Each row below holds a small network's activations on one input, seen along a few directions.
Each table varies a few parts of the input and shows all the possible inputs, shuffled.
A made-up example of a description, with smaller parts first: line(4) and (point or line(9) or (values(3) and ring(8))).
Shared parts are said once, and a part with two or three values counts as separate values.
(in the rows, 128 means zero)

Other details of the inputs shift rows strongly along two fixed directions, in all tables alike. That doesn't count.

Rows:
row 1: [ 91 118 152  94  91  88 119  70 108 102 156]
row 2: [172 154  97 165 154 186 132 194 125 169  87]
row 3: [102 113 161  88  98  67 112  60 136  87 170]
row 4: [117 105 159 112 132  70 104 102 175 113 176]
row 5: [157 159  87 170 139 231 176 198  80 145  45]
row 6: [ 57 141  79 127 123 135  94 106  67 161 107]
row 7: [ 68 129 111 126 116 119 111 109  75 150 121]
row 8: [ 91 120 123  97  97 105 125  80  91 122 133]
row 9: [176 171 101 165 142 208 181 186  96 147  69]
row 10: [232 118 173 144 141 132 175 166 218  93 122]
row 11: [ 63 140  83 125 118 143  87 116  56 166 115]
row 12: [ 65 142  81 126 120 141  85 115  62 165 115]
row 13: [ 56 139  84 117  85 158 128  97  23 146  80]
row 14: [ 65 134  93 126 120 134 101 112  72 160 116]
row 15: [109 115 165  88 115  77 118  75 137  91 182]
row 16: [ 82 120 127 118 122  92 105  96 114 132 142]
row 17: [ 63 132 100 125 117 124 104 108  75 154 121]
row 18: [ 80 104 147  97 108 111 116  88 100  97 153]
row 19: [223 100 185 138 144 135 176 171 216  90 137]
row 20: [ 74 121 103 106 104 132 126  93  62 133 118]
row 21: [ 52 124  90 113  94 155 123  98  32 137  92]
row 22: [101 109 144  86  99  79 120  70 121 106 158]
row 23: [ 85 109 143 111 100  84 102  80 124 107 183]
row 24: [156 166  80 165 144 220 174 190  80 152  55]
row 25: [224 140 161 138 139 132 177 160 195 107 127]
row 26: [111  97 165 103 132  57  94  92 184 106 191]
row 27: [206 127 150 156 164 139 150 187 206 133 127]
row 28: [ 71 123 113 114 124  98  91  92 111 137 143]
row 29: [131  94 172 101 138  58  94  99 203 103 197]
row 30: [ 62 131 101 119 105 164 127 110  38 130 102]
row 31: [129  93 182 107 133  56 110 100 193 103 193]
row 32: [136  96 182 109 137  50 107  96 204  97 191]
row 33: [232 114 180 141 138 133 178 170 215  94 126]
row 34: [201 130 152 162 159 136 159 184 196 129 119]
row 35: [211 131 145 156 167 138 140 183 213 130 128]
row 36: [ 77 123 111 109 126 103  78  95 107 143 146]
row 37: [135  92 182 109 115  59 110  90 196  81 213]
row 38: [161 164 106 165 132 212 177 184  87 141  65]
row 39: [ 84 149 103 113 114 134 123  95  68 127 120]
row 40: [ 61 136  86 126 119 141  97 113  63 164 112]
row 41: [178 153 128 156 137 190 175 177 124 124  85]
row 42: [153 168  75 180 153 198 151 193 104 176  54]
row 43: [ 76 141  87 110  96 135 126  90  53 141  98]
row 44: [ 60 149  93 120 103 154 120  95  38 129 100]
row 45: [127  82 179  93 114  76 123  89 174  77 177]
row 46: [178 145 117 161 153 170 136 189 144 157 105]
row 47: [ 63 136  95 127 120 125 104 108  75 153 115]
row 48: [ 73 124 109 113 124 109  85 100 104 144 142]
row 49: [ 56 140  89 129 116 131 105 108  60 159 105]
row 50: [187 132 140 151 148 173 168 176 154 108 102]
row 51: [183 137 133 143 147 171 171 173 144 120 108]
row 52: [150 162  75 171 151 201 134 193 100 178  66]
row 53: [189 130 148 159 156 139 156 179 183 134 118]
row 54: [ 67 119 102 110 101 136 120  91  63 123 107]
row 55: [160 185  72 164 126 208 174 174  71 162  42]
row 56: [147 170  70 183 151 204 154 193  91 178  45]
row 57: [189 129 147 158 157 138 154 179 187 133 121]
row 58: [232 117 174 147 167 126 136 189 231 123 156]
row 59: [ 93 106 142 102 126  81  86  95 144 125 174]
row 60: [138  95 177 101 133  67  89 107 187 111 200]
row 61: [162 162  83 167 122 216 176 183  82 152  34]
row 62: [206 140 155 136 133 132 172 151 176 113 127]
row 63: [ 90 110 135 104 129  79  84  88 144 124 168]
row 64: [184 149  99 160 141 202 182 189 113 146  63]
row 65: [208 128 148 159 166 138 148 186 213 129 127]
row 66: [ 81 124 102 108 108 131 124  96  74 129 116]
row 67: [ 55 150  89 113  85 148 122  87  24 141  91]
row 68: [170 142 117 165 153 166 150 185 149 152  98]
row 69: [ 59 144  77 125 121 139  81 108  56 165 113]
row 70: [ 96 108 141 106 126  87  90  99 141 129 170]
row 71: [ 65 135  88 124 122 137  97 114  72 161 114]
row 72: [101 101 163 108 123  68 106  93 153 115 176]
row 73: [232 114 183 154 169 112 157 186 250 112 153]
row 74: [191 131 138 153 157 149 136 182 178 143 125]
row 75: [ 92 118 153 100 108  99 117  81 116  93 160]
row 76: [114 109 152 116 113  77 105  86 161  94 187]
row 77: [218 120 164 148 166 128 139 184 224 125 147]
row 78: [137 115 170  88 112  57 121  70 171  85 182]
row 79: [210 137 160 143 132 138 171 158 185 102 118]
row 80: [ 82 147 106 112 112 135 124  96  67 127 122]
row 81: [ 73 119 127 116 117  98 107  98 100 137 141]
row 82: [ 96 107 147 110 106  76 101  80 146  99 189]
row 83: [137 103 162  90 112  65 123  77 169  91 172]
row 84: [224 129 157 145 160 151 175 179 198 100 127]
row 85: [148  87 198  87 129  64 128  92 194  71 207]
row 86: [ 71 131  87 110 107 138 121  92  56 136 105]
row 87: [151 165  75 180 151 208 154 200  98 179  53]
row 88: [141  96 175 100 139  58  82 100 198 105 203]
Description of these inputs: line(4) and (point or (values(2) and ring(5)) or line(11)).
Changing only the line(4) part turns row 55 into row 62. The same change can be made to row 12. Which row results? -> row 46
Changing only the line(4) part turns row 9 into row 39. The same change can be made to row 14. Which row results? -> row 6
Changing only the line(4) part turns row 10 into row 61. The same change can be made to row 3. Which row results? -> row 79
Change only the line(4) part in row 22. List by row number the other rows that result. -> row 8, row 43, row 83
Start at row 16 and move only the line(4) part, one step at a time. The first step leads to row 34. Which rows follow, in order? -> row 81, row 7

Rows:
row 89: [153 114 176 103 111  48 149  79 193 101 160]
row 90: [137 109 114 150 138 168 157 172 122 145  73]
row 91: [157 154 115 151 160 206 131 186 109 136 123]
row 92: [149 151 105 128 113 175 146 134  87 121 111]
row 93: [115 122 105 153 143 158 112 169 116 160 114]
row 94: [144 143 100 172 149 157 120 178 136 173  92]
row 95: [210 117 187 126 143 139 156 148 191  64 175]
row 96: [182 111 186 120 118  81 161 115 203  92 145]
row 97: [185 135 164 109 118  89 136 102 191  82 171]
row 98: [ 75 115 106 123 114 118 119 108  97 151  88]
row 99: [174 176  99 154 148 176 126 173 123 158 101]
row 100: [139 151 105 132 141 176 114 154  97 147 126]
row 101: [ 12  80 123  98 109 113 100  84  60 118 133]
row 102: [139 127 134 148 129 185 179 169  97 110  86]
row 103: [180  90 191 115 121  97 164 126 191  81 155]
row 104: [ 88  72 181 106 141  78  84 112 181  98 217]
row 105: [ 34 114  98 104 104  72  99  58  85 155 111]
row 106: [185 189  89 149 126 162 166 146 119 144  85]
row 107: [ 42 129  93 121 119  74  68  78  92 168 140]
row 108: [ 62 161  89  98 115  86  73  68  71 155 153]
Changing only one part turns row 101 into row 95. The same change can be made to row 90. Which row results? -> row 92
Describe the family of inputs behind these rows. -> line(4) and ring(5)
Change only the ring(5) part in row 97. List by row number the other rows that result. -> row 94, row 96, row 98, row 99
Change only the ring(5) part in row 107. List by row number the other rows that result. -> row 89, row 105, row 106, row 108
